These are the activations of a small network on made-up records, seen along a few directions, one row for each record.
Each row is followed by the record's values for the fields PIBAD, DENUM, SED, POTUP, SEZU, BAGEG.
Not every record has every field; a missing one is written none.
Other fields move the rows too, some of them a lot.
(in the rows, 500 means zero)
Random noise pushes rows far along 16 fixed directions. That doesn't count. These rows show it; they differ only by the noise:
| 557 | 418 | 365 | 648 | 513 | 449 | 632 | 759 | 443 | 610 | 319 | 496 | 476 | 387 | 635 | 445 | 435 | 495 | 520 | 598 | 569 | 483 | 551 | 741 | 649 | 713 | 542 | 535 | 362 |
| 422 | 402 | 634 | 467 | 517 | 516 | 427 | 388 | 452 | 553 | 404 | 546 | 400 | 457 | 478 | 554 | 511 | 637 | 489 | 540 | 575 | 376 | 492 | 611 | 666 | 374 | 377 | 529 | 501 |
| 491 | 510 | 449 | 590 | 648 | 432 | 520 | 642 | 637 | 628 | 523 | 547 | 626 | 441 | 473 | 578 | 546 | 612 | 477 | 422 | 513 | 471 | 486 | 691 | 451 | 531 | 502 | 427 | 534 |
| 469 | 393 | 468 | 425 | 363 | 446 | 456 | 452 | 379 | 475 | 525 | 389 | 380 | 573 | 532 | 471 | 485 | 436 | 210 | 496 | 674 | 677 | 464 | 420 | 611 | 363 | 569 | 546 | 706 |
| 493 | 391 | 472 | 393 | 382 | 545 | 269 | 447 | 480 | 657 | 511 | 669 | 276 | 510 | 424 | 647 | 710 | 547 | 369 | 602 | 710 | 479 | 385 | 402 | 538 | 385 | 503 | 520 | 611 |
| 625 | 658 | 570 | 531 | 566 | 463 | 480 | 468 | 646 | 418 | 436 | 427 | 617 | 448 | 736 | 486 | 460 | 693 | 367 | 431 | 474 | 671 | 657 | 535 | 520 | 434 | 489 | 425 | 267 |
| 483 | 336 | 353 | 361 | 647 | 488 | 614 | 296 | 284 | 532 | 505 | 450 | 317 | 430 | 476 | 469 | 470 | 660 | 406 | 549 | 595 | 414 | 560 | 616 | 525 | 403 | 490 | 325 | 582 |
| 466 | 490 | 613 | 439 | 576 | 492 | 554 | 394 | 513 | 371 | 435 | 341 | 546 | 392 | 465 | 384 | 530 | 614 | 504 | 452 | 673 | 497 | 603 | 702 | 477 | 351 | 487 | 484 | 466 |
| 608 | 570 | 361 | 360 | 530 | 486 | 308 | 310 | 562 | 415 | 549 | 723 | 365 | 527 | 422 | 508 | 439 | 501 | 375 | 514 | 450 | 632 | 448 | 452 | 338 | 590 | 521 | 479 | 260 |
| 576 | 593 | 545 | 418 | 658 | 523 | 391 | 410 | 600 | 409 | 571 | 655 | 644 | 564 | 438 | 508 | 484 | 607 | 446 | 303 | 531 | 545 | 553 | 616 | 395 | 445 | 455 | 504 | 386 |
| 529 | 480 | 311 | 504 | 610 | 466 | 506 | 525 | 428 | 549 | 623 | 391 | 455 | 516 | 433 | 401 | 573 | 565 | 554 | 516 | 410 | 497 | 441 | 492 | 343 | 479 | 502 | 345 | 576 |
| 564 | 506 | 462 | 603 | 475 | 440 | 610 | 488 | 538 | 629 | 463 | 424 | 479 | 487 | 597 | 463 | 496 | 553 | 468 | 609 | 414 | 387 | 447 | 604 | 529 | 518 | 383 | 359 | 399 |
| 643 | 568 | 431 | 656 | 389 | 424 | 729 | 574 | 696 | 645 | 523 | 479 | 637 | 517 | 637 | 539 | 604 | 462 | 427 | 555 | 610 | 300 | 416 | 679 | 398 | 598 | 526 | 348 | 497 |
| 598 | 581 | 379 | 600 | 496 | 501 | 460 | 520 | 648 | 407 | 485 | 338 | 565 | 284 | 534 | 594 | 627 | 442 | 433 | 498 | 572 | 418 | 412 | 551 | 352 | 551 | 606 | 413 | 398 |
| 584 | 505 | 578 | 440 | 430 | 568 | 458 | 503 | 543 | 439 | 436 | 608 | 479 | 462 | 625 | 439 | 552 | 730 | 557 | 564 | 662 | 346 | 684 | 565 | 507 | 445 | 478 | 531 | 292 |
| 487 | 521 | 708 | 517 | 497 | 418 | 480 | 482 | 538 | 522 | 521 | 507 | 419 | 580 | 693 | 447 | 564 | 628 | 519 | 550 | 572 | 437 | 440 | 630 | 553 | 484 | 379 | 461 | 511 |
| 470 | 406 | 246 | 505 | 440 | 430 | 401 | 540 | 533 | 619 | 514 | 497 | 357 | 521 | 445 | 439 | 481 | 672 | 418 | 654 | 294 | 566 | 482 | 391 | 505 | 349 | 577 | 344 | 560 |
| 668 | 563 | 445 | 524 | 499 | 565 | 521 | 536 | 438 | 670 | 480 | 520 | 583 | 569 | 483 | 507 | 582 | 464 | 454 | 448 | 567 | 621 | 536 | 449 | 494 | 518 | 410 | 535 | 398 |

| 508 | 608 | 629 | 521 | 651 | 422 | 493 | 292 | 537 | 465 | 491 | 341 | 443 | 382 | 604 | 556 | 607 | 496 | 521 | 499 | 495 | 413 | 308 | 622 | 457 | 518 | 380 | 325 | 472 | : (PIBAD vibo; DENUM dugu; SED none; POTUP modo; SEZU pepi; BAGEG none)
| 458 | 531 | 549 | 445 | 592 | 564 | 397 | 355 | 442 | 420 | 616 | 333 | 510 | 456 | 361 | 496 | 599 | 512 | 630 | 435 | 409 | 379 | 422 | 373 | 386 | 350 | 392 | 434 | 588 | : (PIBAD pir; DENUM dugu; SED none; POTUP modo; SEZU pepi; BAGEG none)
| 574 | 437 | 383 | 459 | 544 | 488 | 442 | 564 | 394 | 443 | 597 | 551 | 351 | 523 | 714 | 509 | 439 | 545 | 370 | 518 | 506 | 493 | 517 | 477 | 557 | 596 | 532 | 439 | 501 | : (PIBAD vibo; DENUM sulen; SED none; POTUP segep; SEZU ruvi; BAGEG none)
| 429 | 418 | 369 | 528 | 444 | 500 | 567 | 708 | 439 | 622 | 478 | 393 | 553 | 424 | 237 | 410 | 537 | 372 | 462 | 501 | 593 | 622 | 534 | 498 | 418 | 514 | 526 | 615 | 533 | : (PIBAD vibo; DENUM lirek; SED none; POTUP bakoz; SEZU ruvi; BAGEG none)
| 534 | 466 | 530 | 438 | 497 | 577 | 220 | 740 | 580 | 429 | 579 | 678 | 480 | 521 | 461 | 399 | 658 | 584 | 588 | 478 | 628 | 450 | 519 | 598 | 434 | 477 | 491 | 597 | 421 | : (PIBAD vibo; DENUM pira; SED tef; POTUP modo; SEZU ruvi; BAGEG befe)
| 590 | 513 | 490 | 489 | 482 | 511 | 368 | 371 | 396 | 415 | 560 | 508 | 419 | 653 | 500 | 356 | 350 | 323 | 418 | 494 | 227 | 469 | 314 | 498 | 571 | 533 | 242 | 470 | 295 | : (PIBAD vibo; DENUM pira; SED tef; POTUP lir; SEZU pepi; BAGEG talez)
| 505 | 418 | 307 | 494 | 435 | 476 | 439 | 648 | 408 | 360 | 618 | 434 | 405 | 579 | 552 | 291 | 424 | 462 | 403 | 547 | 350 | 553 | 477 | 442 | 423 | 487 | 556 | 437 | 455 | : (PIBAD mapez; DENUM pira; SED tef; POTUP bakoz; SEZU pepi; BAGEG befe)
| 552 | 439 | 411 | 465 | 448 | 541 | 582 | 448 | 476 | 632 | 403 | 531 | 360 | 237 | 527 | 657 | 612 | 579 | 468 | 659 | 757 | 297 | 573 | 507 | 468 | 623 | 512 | 464 | 378 | : (PIBAD vibo; DENUM pira; SED tef; POTUP segep; SEZU pepi; BAGEG talez)
| 483 | 520 | 535 | 473 | 612 | 470 | 643 | 422 | 288 | 557 | 561 | 418 | 529 | 614 | 400 | 376 | 326 | 381 | 544 | 423 | 339 | 622 | 509 | 462 | 505 | 592 | 294 | 548 | 491 | : (PIBAD vibo; DENUM dugu; SED none; POTUP lir; SEZU pepi; BAGEG none)
| 539 | 502 | 483 | 357 | 563 | 509 | 577 | 479 | 412 | 574 | 646 | 493 | 545 | 567 | 353 | 333 | 451 | 515 | 396 | 422 | 513 | 601 | 624 | 475 | 359 | 466 | 301 | 482 | 402 | : (PIBAD pir; DENUM dugu; SED none; POTUP modo; SEZU pepi; BAGEG none)
| 592 | 561 | 480 | 542 | 709 | 463 | 577 | 524 | 447 | 651 | 384 | 548 | 502 | 508 | 622 | 480 | 441 | 545 | 494 | 478 | 383 | 722 | 540 | 623 | 603 | 616 | 392 | 413 | 302 | : (PIBAD pir; DENUM pira; SED tef; POTUP modo; SEZU ruvi; BAGEG talez)
| 443 | 444 | 470 | 441 | 540 | 531 | 331 | 459 | 402 | 627 | 518 | 608 | 389 | 505 | 372 | 590 | 506 | 545 | 481 | 508 | 406 | 538 | 454 | 352 | 553 | 475 | 391 | 533 | 517 | : (PIBAD vibo; DENUM pira; SED tef; POTUP lir; SEZU pepi; BAGEG talez)
| 504 | 492 | 549 | 511 | 559 | 536 | 478 | 662 | 598 | 422 | 424 | 414 | 568 | 331 | 564 | 404 | 532 | 719 | 578 | 509 | 573 | 520 | 730 | 623 | 520 | 423 | 532 | 512 | 361 | : (PIBAD pir; DENUM pira; SED tef; POTUP segep; SEZU ruvi; BAGEG befe)
| 513 | 462 | 600 | 379 | 468 | 550 | 395 | 316 | 435 | 585 | 551 | 472 | 305 | 582 | 396 | 452 | 710 | 404 | 534 | 593 | 588 | 506 | 314 | 474 | 496 | 361 | 355 | 430 | 601 | : (PIBAD pir; DENUM sulen; SED none; POTUP segep; SEZU ruvi; BAGEG none)
| 701 | 564 | 261 | 501 | 358 | 632 | 435 | 399 | 541 | 445 | 327 | 614 | 630 | 634 | 509 | 432 | 384 | 567 | 518 | 518 | 221 | 527 | 639 | 320 | 636 | 265 | 640 | 433 | 327 | : (PIBAD vibo; DENUM dugu; SED none; POTUP lir; SEZU pepi; BAGEG none)
| 324 | 541 | 669 | 462 | 593 | 412 | 558 | 395 | 505 | 421 | 593 | 431 | 534 | 494 | 421 | 533 | 508 | 522 | 579 | 416 | 539 | 516 | 460 | 505 | 365 | 512 | 515 | 528 | 690 | : (PIBAD vibo; DENUM pira; SED tef; POTUP lir; SEZU ruvi; BAGEG talez)
| 464 | 540 | 551 | 507 | 316 | 406 | 546 | 368 | 523 | 280 | 546 | 492 | 406 | 572 | 783 | 601 | 456 | 437 | 495 | 553 | 565 | 385 | 392 | 343 | 507 | 589 | 760 | 487 | 738 | : (PIBAD mapez; DENUM dugu; SED none; POTUP modo; SEZU pepi; BAGEG none)
| 530 | 515 | 700 | 609 | 342 | 619 | 479 | 592 | 537 | 486 | 428 | 487 | 728 | 627 | 531 | 532 | 565 | 406 | 585 | 387 | 565 | 381 | 491 | 493 | 688 | 354 | 457 | 658 | 588 | : (PIBAD mapez; DENUM pira; SED tef; POTUP modo; SEZU pepi; BAGEG talez)
| 439 | 504 | 536 | 510 | 453 | 457 | 652 | 496 | 429 | 548 | 474 | 331 | 530 | 535 | 510 | 421 | 518 | 556 | 482 | 521 | 535 | 679 | 598 | 419 | 482 | 395 | 552 | 501 | 610 | : (PIBAD pir; DENUM pira; SED tef; POTUP bakoz; SEZU pepi; BAGEG befe)
| 528 | 472 | 374 | 460 | 673 | 562 | 534 | 527 | 421 | 646 | 490 | 494 | 491 | 386 | 534 | 623 | 620 | 696 | 474 | 476 | 545 | 545 | 640 | 425 | 486 | 414 | 550 | 354 | 542 | : (PIBAD pir; DENUM lirek; SED none; POTUP bakoz; SEZU ruvi; BAGEG none)
| 556 | 612 | 585 | 474 | 615 | 455 | 469 | 415 | 610 | 369 | 722 | 684 | 487 | 599 | 562 | 616 | 571 | 260 | 444 | 383 | 583 | 433 | 220 | 651 | 241 | 779 | 477 | 451 | 473 | : (PIBAD mapez; DENUM pira; SED dap; POTUP bimop; SEZU pepi; BAGEG talez)
| 526 | 505 | 559 | 390 | 412 | 495 | 530 | 251 | 528 | 388 | 452 | 498 | 495 | 546 | 536 | 448 | 327 | 648 | 345 | 502 | 500 | 574 | 681 | 454 | 581 | 333 | 500 | 510 | 421 | : (PIBAD vibo; DENUM pira; SED tef; POTUP segep; SEZU ruvi; BAGEG befe)
| 566 | 628 | 583 | 520 | 521 | 498 | 690 | 350 | 584 | 532 | 581 | 629 | 650 | 572 | 615 | 716 | 580 | 569 | 523 | 406 | 653 | 292 | 512 | 499 | 353 | 579 | 577 | 444 | 606 | : (PIBAD vibo; DENUM lirek; SED none; POTUP bakoz; SEZU ruvi; BAGEG none)
| 512 | 477 | 447 | 665 | 391 | 528 | 559 | 779 | 637 | 535 | 473 | 592 | 722 | 499 | 539 | 475 | 295 | 676 | 519 | 500 | 290 | 297 | 716 | 524 | 572 | 513 | 452 | 585 | 288 | : (PIBAD pir; DENUM pira; SED tef; POTUP segep; SEZU pepi; BAGEG befe)
| 357 | 424 | 461 | 458 | 365 | 439 | 529 | 512 | 582 | 549 | 462 | 653 | 535 | 472 | 378 | 606 | 311 | 683 | 312 | 504 | 545 | 584 | 720 | 391 | 518 | 449 | 638 | 658 | 539 | : (PIBAD vibo; DENUM pira; SED tef; POTUP bimop; SEZU ruvi; BAGEG befe)
| 285 | 401 | 455 | 527 | 436 | 388 | 570 | 635 | 492 | 678 | 538 | 275 | 463 | 373 | 287 | 442 | 521 | 525 | 422 | 581 | 498 | 579 | 514 | 402 | 427 | 420 | 458 | 502 | 663 | : (PIBAD vibo; DENUM lirek; SED none; POTUP bakoz; SEZU ruvi; BAGEG none)
| 369 | 447 | 579 | 479 | 546 | 385 | 540 | 649 | 617 | 419 | 400 | 492 | 450 | 334 | 571 | 385 | 470 | 690 | 609 | 580 | 666 | 516 | 655 | 735 | 522 | 549 | 628 | 536 | 506 | : (PIBAD vibo; DENUM sulen; SED none; POTUP segep; SEZU ruvi; BAGEG none)
| 438 | 481 | 557 | 524 | 407 | 382 | 724 | 585 | 438 | 441 | 663 | 456 | 535 | 521 | 657 | 537 | 423 | 485 | 419 | 448 | 757 | 346 | 555 | 485 | 390 | 732 | 574 | 603 | 683 | : (PIBAD vibo; DENUM pira; SED tef; POTUP bimop; SEZU ruvi; BAGEG talez)
| 660 | 593 | 477 | 382 | 517 | 576 | 520 | 197 | 493 | 471 | 443 | 384 | 388 | 441 | 591 | 476 | 632 | 632 | 490 | 605 | 528 | 587 | 593 | 387 | 432 | 339 | 512 | 304 | 362 | : (PIBAD vibo; DENUM sulen; SED none; POTUP segep; SEZU ruvi; BAGEG none)
| 457 | 469 | 507 | 591 | 493 | 590 | 531 | 764 | 312 | 680 | 513 | 473 | 545 | 493 | 423 | 544 | 649 | 431 | 725 | 493 | 561 | 450 | 515 | 352 | 479 | 620 | 448 | 661 | 595 | : (PIBAD vibo; DENUM pira; SED dap; POTUP lir; SEZU ruvi; BAGEG talez)
| 513 | 485 | 481 | 524 | 611 | 581 | 548 | 571 | 338 | 613 | 598 | 433 | 496 | 435 | 527 | 673 | 668 | 555 | 630 | 452 | 635 | 407 | 537 | 359 | 443 | 579 | 519 | 519 | 697 | : (PIBAD vibo; DENUM sulen; SED none; POTUP segep; SEZU ruvi; BAGEG none)
| 421 | 639 | 786 | 429 | 601 | 460 | 470 | 478 | 600 | 361 | 684 | 608 | 542 | 599 | 548 | 402 | 482 | 738 | 798 | 447 | 453 | 414 | 616 | 470 | 281 | 577 | 408 | 570 | 456 | : (PIBAD pir; DENUM sulen; SED none; POTUP segep; SEZU ruvi; BAGEG none)
| 470 | 445 | 413 | 619 | 516 | 512 | 533 | 666 | 497 | 579 | 390 | 518 | 587 | 404 | 639 | 732 | 520 | 635 | 470 | 461 | 583 | 467 | 601 | 468 | 668 | 481 | 714 | 529 | 678 | : (PIBAD vibo; DENUM pira; SED dap; POTUP bimop; SEZU pepi; BAGEG talez)
| 608 | 443 | 507 | 458 | 446 | 579 | 424 | 449 | 626 | 598 | 449 | 642 | 444 | 470 | 378 | 484 | 674 | 342 | 452 | 582 | 645 | 281 | 311 | 779 | 517 | 455 | 343 | 411 | 349 | : (PIBAD pir; DENUM sulen; SED none; POTUP segep; SEZU ruvi; BAGEG none)
| 423 | 372 | 391 | 432 | 637 | 413 | 547 | 733 | 365 | 616 | 637 | 715 | 421 | 643 | 592 | 460 | 337 | 688 | 513 | 468 | 459 | 596 | 656 | 482 | 577 | 625 | 564 | 520 | 699 | : (PIBAD pir; DENUM sulen; SED none; POTUP segep; SEZU ruvi; BAGEG none)

Which values does each new row have?
| 398 | 337 | 367 | 477 | 206 | 565 | 468 | 702 | 450 | 578 | 538 | 382 | 482 | 469 | 247 | 367 | 499 | 488 | 421 | 620 | 508 | 473 | 628 | 266 | 470 | 321 | 489 | 630 | 536 | : (PIBAD vibo; DENUM pira; SED dap; POTUP bimop; SEZU pepi; BAGEG talez)
| 618 | 577 | 555 | 522 | 620 | 564 | 539 | 518 | 461 | 700 | 604 | 444 | 526 | 419 | 510 | 619 | 710 | 492 | 523 | 465 | 624 | 413 | 464 | 484 | 380 | 604 | 285 | 443 | 436 | : (PIBAD vibo; DENUM sulen; SED none; POTUP segep; SEZU ruvi; BAGEG none)
| 623 | 591 | 385 | 591 | 519 | 481 | 480 | 593 | 510 | 565 | 421 | 668 | 532 | 535 | 685 | 655 | 571 | 462 | 521 | 474 | 557 | 539 | 427 | 483 | 534 | 678 | 684 | 499 | 519 | : (PIBAD vibo; DENUM dugu; SED none; POTUP bakoz; SEZU ruvi; BAGEG none)
| 474 | 427 | 415 | 505 | 412 | 410 | 607 | 744 | 513 | 538 | 680 | 523 | 561 | 636 | 634 | 424 | 416 | 547 | 234 | 450 | 540 | 533 | 593 | 480 | 469 | 487 | 551 | 459 | 630 | : (PIBAD pir; DENUM lirek; SED none; POTUP bakoz; SEZU ruvi; BAGEG none)
| 480 | 427 | 463 | 436 | 467 | 503 | 386 | 692 | 501 | 484 | 570 | 493 | 437 | 554 | 357 | 387 | 745 | 327 | 517 | 480 | 804 | 673 | 378 | 605 | 390 | 488 | 657 | 587 | 728 | : (PIBAD vibo; DENUM sulen; SED none; POTUP segep; SEZU ruvi; BAGEG none)
| 701 | 533 | 369 | 588 | 508 | 614 | 668 | 503 | 330 | 619 | 448 | 469 | 548 | 569 | 600 | 425 | 546 | 471 | 633 | 553 | 394 | 316 | 516 | 487 | 518 | 545 | 387 | 382 | 328 | : (PIBAD pir; DENUM lirek; SED none; POTUP bakoz; SEZU ruvi; BAGEG none)
| 650 | 517 | 427 | 555 | 528 | 549 | 640 | 512 | 441 | 611 | 287 | 357 | 465 | 470 | 535 | 283 | 531 | 491 | 639 | 650 | 417 | 655 | 582 | 624 | 598 | 471 | 438 | 406 | 267 | : (PIBAD pir; DENUM sulen; SED none; POTUP segep; SEZU ruvi; BAGEG none)
| 556 | 582 | 388 | 524 | 401 | 429 | 456 | 459 | 658 | 343 | 441 | 364 | 469 | 436 | 524 | 385 | 521 | 376 | 448 | 585 | 438 | 637 | 394 | 513 | 397 | 491 | 666 | 402 | 414 | : (PIBAD pir; DENUM dugu; SED none; POTUP modo; SEZU pepi; BAGEG none)
| 536 | 578 | 572 | 417 | 640 | 571 | 535 | 384 | 390 | 509 | 441 | 661 | 469 | 410 | 461 | 656 | 518 | 450 | 624 | 445 | 660 | 545 | 561 | 474 | 425 | 727 | 497 | 639 | 373 | : (PIBAD pir; DENUM dugu; SED none; POTUP bakoz; SEZU ruvi; BAGEG none)
| 472 | 496 | 494 | 428 | 543 | 452 | 517 | 266 | 488 | 645 | 635 | 624 | 484 | 609 | 429 | 695 | 421 | 575 | 350 | 432 | 440 | 439 | 450 | 370 | 501 | 452 | 416 | 434 | 682 | : (PIBAD vibo; DENUM sulen; SED none; POTUP segep; SEZU ruvi; BAGEG none)
| 382 | 401 | 511 | 494 | 523 | 471 | 472 | 551 | 261 | 467 | 584 | 341 | 329 | 384 | 527 | 560 | 369 | 395 | 421 | 511 | 486 | 526 | 478 | 327 | 574 | 670 | 406 | 628 | 569 | : (PIBAD pir; DENUM sulen; SED none; POTUP segep; SEZU ruvi; BAGEG none)
| 523 | 496 | 508 | 593 | 528 | 566 | 386 | 508 | 441 | 597 | 474 | 316 | 415 | 400 | 518 | 662 | 762 | 340 | 483 | 531 | 545 | 521 | 261 | 441 | 540 | 459 | 455 | 434 | 593 | : (PIBAD pir; DENUM pira; SED dap; POTUP bimop; SEZU pepi; BAGEG talez)
| 470 | 440 | 333 | 518 | 633 | 509 | 585 | 505 | 330 | 561 | 460 | 344 | 555 | 448 | 289 | 427 | 375 | 460 | 432 | 431 | 354 | 711 | 574 | 500 | 504 | 467 | 458 | 512 | 464 | : (PIBAD vibo; DENUM pira; SED tef; POTUP bakoz; SEZU pepi; BAGEG befe)
| 562 | 401 | 447 | 444 | 445 | 634 | 573 | 478 | 231 | 494 | 532 | 589 | 548 | 669 | 468 | 463 | 439 | 479 | 539 | 421 | 570 | 302 | 590 | 435 | 604 | 439 | 464 | 604 | 585 | : (PIBAD vibo; DENUM lirek; SED none; POTUP bakoz; SEZU ruvi; BAGEG none)
| 493 | 522 | 422 | 481 | 659 | 460 | 654 | 458 | 527 | 418 | 583 | 479 | 567 | 433 | 541 | 531 | 530 | 619 | 642 | 447 | 560 | 361 | 551 | 594 | 338 | 568 | 663 | 363 | 645 | : (PIBAD pir; DENUM pira; SED tef; POTUP modo; SEZU pepi; BAGEG talez)
| 421 | 590 | 780 | 503 | 668 | 451 | 464 | 437 | 582 | 513 | 666 | 400 | 627 | 426 | 457 | 675 | 595 | 434 | 396 | 282 | 659 | 461 | 378 | 586 | 413 | 537 | 289 | 536 | 623 | : (PIBAD vibo; DENUM sulen; SED none; POTUP segep; SEZU ruvi; BAGEG none)
| 628 | 585 | 520 | 573 | 567 | 558 | 455 | 415 | 551 | 486 | 358 | 362 | 513 | 370 | 600 | 640 | 649 | 346 | 466 | 482 | 570 | 607 | 374 | 563 | 601 | 495 | 548 | 432 | 461 | : (PIBAD pir; DENUM sulen; SED none; POTUP segep; SEZU ruvi; BAGEG none)
